A small network was shown many inputs. Here are its activations along a few directions, one row for each input.
Each table varies a few parts of the input and shows all the possible inputs, shuffled.
A made-up example of a description, with smaller parts first: one of 4 places along a line, together with either a single point or one of 9 places along a line or (one of 3 separate values, together with one of 8 places around a ring).
Shared parts are said once, and a part with two or three values counts as separate values.

Other details of the inputs shift rows strongly along three fixed directions, in all tables alike. That doesn't count.

A family of inputs:
x1: [ 28 -24  19 -14 -29 -12  15 -15  -8   4 -11 -17]
x2: [ 38   1   9 -32  -6  24  -4   1 -24 -37   3 -12]
x3: [ -2 -29  14  30 -24   3  -2 -12  20  25   4  -5]
x4: [ -7  12  -5 -26  -2  10 -12  15  -4 -17 -13   0]
x5: [-39  14  -9  39  25   0  -7  -2  -5   1  25  16]
x6: [ 10 -38   8  26 -12 -15  11 -15  11  16  14   0]
x7: [ 32 -23  24  32 -29  10  -3 -22 -18  11   7   5]
x8: [-21 -24   5  30  20 -24  20 -10   9  26  -4  -1]
x9: [-17 -18   8  32  -3 -14   5  -9   6  30  -8   5]
x10: [ 14  32  -4   1   7  37 -23  -6 -16 -19   8  16]
x11: [ -3   7  11  43   6  24 -13 -12  -5   5  10  19]
x12: [-20 -26  -9 -15   3 -30  20  -5  10  21 -11  -2]
x13: [ 28  26   8 -34 -24  20 -12   1 -10  -7  -6 -15]
x14: [ -8  -8   2  44  37  14  -2  -1 -10 -10  24  22]
x15: [ 19  30   8   2  23  22  -8  10 -17 -31  16   1]
x16: [ 34  -1  -1 -38  -7  12  -4   4  -4 -30   4 -22]
x17: [-24  12 -12 -26  21 -21  10   8  10  -2 -21  -5]
x18: [-11  23 -15 -34  17 -20   8   8   4   0  -7  -4]
x19: [-18 -16 -12 -11 -13 -14   4  -6  29  33  -9  -9]
x20: [  8  11   7 -30 -18  25 -13   7  -4 -17 -14 -10]
x21: [-33  34 -18   6  33  -5 -11  16   5   6   0  16]
x22: [ -6   8 -25 -30   0  -9   0  11  14  -8  -7  -2]
x23: [ 18 -11  28  -5 -42   1   6  -6   4  23 -14 -25]
x24: [ 27 -16  18  30 -25  -5  11 -11 -10  17  10   4]
x25: [  2 -32  14  -5 -30 -15  18   2   5  10 -20 -14]
x26: [-25   4 -18 -29  16 -17   4  17  24  -9 -11  -8]
x27: [-20  14 -25 -30  11 -21   9   8   7   6 -22   0]
x28: [-20  21  -9 -27  18 -23   9  16  11   2 -15  -9]
x29: [ 23  10  -6 -33 -19  17 -20   8  -2 -24  -2 -11]
x30: [-29 -31 -12  27   5 -28  19  -8  12  36  -3  17]
x31: [-12  29 -10 -23   9 -12   4  21   5  -5 -14  -4]
x32: [-14 -24  -4 -14 -17 -20   9  -4   8  28 -18  -5]
x33: [ 22   5   0 -33   1  13  -6  14   1 -36  -1 -22]
x34: [ 19 -23  16 -13 -17 -22  23  -8   0  24  -6 -26]
x35: [-33  15 -30   9  30  -8  -5  17  20  -6   3  17]
x36: [ 23  11  13  38  -3  20 -16  -8 -20   0  26  19]
x37: [ 24 -10  24  44   3  29  -8  -8 -23 -29  27  22]
x38: [-16   5 -14  36  48  -2   3 -10  -6   6  19  25]
x39: [-30  24 -25   7  29   9 -22  16  14 -14   8  18]
x40: [ 12   8  10  44   8  18  -6  -4 -16 -17  13  22]
x41: [ 14  18   0  -4  -3  39 -22  -4 -16 -21  10  14]
x42: [ 15 -20  17 -13 -45  -8   9 -14 -13   6   5 -28]
Description of these inputs: one of 2 separate values, together with either a single point or (one of 4 places along a line, together with one of 5 places along a line).
The inputs of x8 and x38 match in every part but the choice among 2 separate values. If x21 is changed in the same way as x8 into x38, which row does it become?
Answer: x36
The inputs of x37 and x12 match in every part but the choice among 2 separate values. If x26 is changed in the same way as x37 into x12, which row does it become?
Answer: x6
Which other rows does x8 become when the place on the line of 5 takes its other values? List them by row number.
Answer: x9, x11, x17, x40
Which other rows does x33 become when the place on the line of 4 takes its other values? List them by row number.
Answer: x8, x14, x15
Which other rows does x13 become when the place on the line of 5 takes its other values? List them by row number.
Answer: x18, x24, x34, x36
Start at x29 and move only the place on the line of 4, one step at a time. The first step leads to x32. Which rows follow, in order?
Answer: x7, x36
Which other rows does x14 become when the choice among 2 separate values takes its other values? List them by row number.
Answer: x2

A family of inputs:
x43: [-23  -8   8  16   8 -17  15  -3  15  28 -15   2]
x44: [-16  14  -9   4  35   2   1  13  14 -14   8   2]
x45: [  6   7 -10 -36   3  -2   0  13   3 -21   4  -7]
x46: [ 10   3  -1 -32 -10  -2  -2  11  -1 -23 -15 -17]
x47: [-16  -6 -13  -5  11   2   3  -5  -3   8  -4   8]
x48: [ -3  14   5 -24   3   2  -1  12   0 -19 -15  -6]
x49: [ 39 -18  25   3 -29   8   5  -7  -2 -23  11 -20]
x50: [ -2  -4   4 -24  -9  -4   1   5 -11  -4  -5   0]
x51: [-11 -18   8   1 -18 -28  13 -11   5  26 -22 -16]
x52: [  9  10   8  53   6  11  -5  -8 -14   7  28  13]
x53: [-14 -18   1   4 -14 -17  19  -1   4  11  -9  -7]
x54: [-33  15 -17  -3 -13  15 -32   8  26   4  -1  10]
x55: [ 16   9   1   2  -3  14  -3 -10 -12  11  11   3]
x56: [ 32  -1  19  18 -22  14  -4 -11 -18  -9   8  13]
x57: [ -3 -22   0  -3 -16 -24  12 -21  11  33 -18  -7]
x58: [ -9  16 -21  -4  28   5 -12  16  -4 -18   6  17]
x59: [  7  -1 -15 -33   6   1   3  -1   8 -12  -1 -11]
x60: [ 13  -9  15  51  12  20  -7  -1 -10 -12  17  15]
x61: [ 31   1  15 -12 -29   1   0  -2 -16   7   5 -11]
x62: [-25 -23 -19  23  21 -12  11  -7  11  27   4  15]
x63: [ -9  38  -2  -1  28   8 -15  12  -5  -6   3   4]
Describe the family of inputs behind these rows.
Answer: either a single point or (one of 4 places along a line, together with one of 5 places along a line)
Start at x61 and move only the place on the line of 5, one step at a time. The first step leads to x56. Which rows follow, in order?
Answer: x50, x58, x45
